A small network was trained on invented records. Each row is its activation on one of them, seen along a few directions.
Here are examples, each followed by its value of one field, Muf.
Other fields move the rows too, some of them a lot.
In the rows, zero is written as 500.
Random noise pushes rows far along 5 fixed directions. That doesn't count. These rows show it; they differ only by the noise:
[512 483 606 520 566 588 402 480 589 499 517 753 559 428 552 619 484 363
 540 469 427 463 439]
[464 552 640 344 688 375 439 642 609 316 409 539 671 367 412 605 633 522
 490 552 583 155 541]
[431 525 723 569 715 568 261 520 599 396 491 763 646 329 613 713 537 231
 658 510 502 270 556]
[533 570 545 723 569 586 276 313 519 528 457 504 479 567 544 417 475 397
 407 465 583 468 420]
[417 513 587 436 429 337 608 825 437 541 477 292 573 404 558 693 531 528
 819 511 479 313 639]
[551 469 607 346 540 515 508 576 642 452 530 789 601 406 389 666 539 474
 488 474 389 432 390]
[426 442 517 274 509 386 700 763 517 482 422 493 587 368 641 602 514 593
 638 536 440 344 602]

[512 680 605 568 564 336 336 528 478 389 443 215 607 618 220 517 648 507
 388 507 675 287 496] -> u10
[525 539 510 573 519 503 459 479 471 466 590 335 452 456 395 415 491 547
 633 560 546 487 500] -> u3
[503 453 477 622 521 663 455 360 498 545 506 709 451 553 653 447 402 360
 402 482 384 693 459] -> u10
[559 596 589 525 726 615 282 222 647 333 506 806 519 435 387 421 530 338
 260 550 540 391 411] -> u2
[549 449 539 469 507 576 464 461 599 537 553 691 549 466 475 611 505 414
 456 441 450 555 464] -> u9
[561 397 430 621 356 694 469 325 486 682 575 735 421 561 569 495 441 361
 390 403 383 800 374] -> u1
[419 409 332 307 554 530 779 471 513 442 485 558 361 441 731 266 357 621
 518 635 416 578 585] -> u7
[431 504 450 607 699 653 444 276 558 430 531 654 398 386 720 358 416 411
 458 594 545 489 573] -> u4
[584 512 479 327 590 589 529 378 662 398 601 830 445 493 271 438 467 531
 333 538 411 606 319] -> u7
[403 504 516 666 505 516 410 551 355 545 510 327 457 478 649 526 421 404
 703 483 567 429 613] -> u5
[629 545 476 349 470 347 582 631 573 437 505 313 500 530  97 469 611 749
 419 508 527 419 405] -> u8
[480 520 522 562 569 558 378 383 510 494 428 595 521 491 632 450 471 414
 446 510 577 417 483] -> u8
[407 563 501 419 553 423 499 636 460 410 497 328 509 396 546 440 516 565
 572 582 600 331 642] -> u3
[491 380 496 190 586 584 716 597 644 436 609 892 488 269 511 618 427 501
 628 571 275 631 500] -> u7
[561 490 375 413 534 547 594 386 550 504 487 581 376 475 484 298 454 554
 348 530 455 625 480] -> u2
[529 526 416 513 449 485 556 437 499 494 587 336 386 535 256 373 546 638
 449 513 560 534 463] -> u6
[509 530 451 591 434 474 501 513 425 606 474 234 454 572 570 455 503 547
 524 465 569 515 586] -> u9
[440 479 399 644 643 649 406 249 467 483 434 475 384 533 784 279 421 456
 409 555 578 588 520] -> u6
[464 578 505 726 713 479 204 273 445 401 342 285 555 571 663 307 586 412
 290 567 773 305 593] -> u1
[517 494 319 557 353 517 616 410 410 685 491 331 349 592 505 357 413 545
 467 459 465 685 476] -> u2
[588 529 507 452 404 360 555 574 475 470 502 217 472 600 205 492 590 709
 454 499 565 452 446] -> u9
[555 658 586 740 553 448 194 420 450 424 475 332 551 604 291 496 660 415
 401 498 689 332 442] -> u1
[532 485 495 499 392 471 565 652 411 557 597 346 432 468 473 545 423 514
 801 495 440 559 574] -> u5
[391 471 583 625 639 583 395 453 508 455 599 647 434 309 573 598 482 317
 808 550 469 451 599] -> u4
[418 501 480 607 570 525 458 490 422 520 444 440 488 479 802 503 435 444
 588 519 559 470 609] -> u6
[524 504 522 551 563 611 419 345 594 526 632 792 419 483 522 486 427 373
 520 503 431 637 405] -> u4
[497 599 435 659 350 480 477 459 379 588 516 204 396 596 462 327 437 600
 552 498 579 557 468] -> u3
[385 439 521 570 428 502 570 662 407 628 524 433 482 429 747 643 419 367
 852 458 450 459 632] -> u8
[529 488 405 354 548 486 596 447 514 460 462 448 481 501 523 273 455 652
 418 556 533 485 537] -> u5
[575 502 569 528 433 550 479 527 484 553 582 584 493 502 343 632 509 429
 549 478 407 640 429] -> u10

Which value of Muf does each new row have?
[512 536 492 479 442 399 482 573 494 546 437 351 537 589 429 465 538 596
 393 524 569 418 458] -> u8
[555 477 515 574 501 654 480 403 552 513 566 712 416 529 507 455 455 432
 478 479 457 622 428] -> u9
[499 562 453 593 547 497 377 363 459 475 453 317 486 582 464 322 471 521
 317 488 704 408 499] -> u5
[584 542 630 377 645 508 346 406 661 335 459 845 695 492 219 615 632 441
 127 474 534 418 303] -> u10
[501 444 452 402 580 586 534 353 587 428 554 747 445 436 424 464 433 497
 458 511 419 606 425] -> u7
[539 464 392 524 319 511 671 533 417 685 483 403 426 622 613 450 432 627
 466 424 446 698 454] -> u9
[514 544 403 634 496 464 464 378 419 581 490 356 402 612 469 364 459 510
 390 461 542 544 456] -> u2
[480 548 688 521 535 481 364 594 530 449 509 628 691 453 397 780 648 344
 562 469 482 334 454] -> u1
[457 553 507 551 490 439 467 523 463 523 498 386 558 526 589 570 510 468
 595 492 546 451 533] -> u6
[536 496 393 485 540 594 529 257 563 496 506 632 351 494 519 261 437 586
 367 571 482 640 423] -> u4
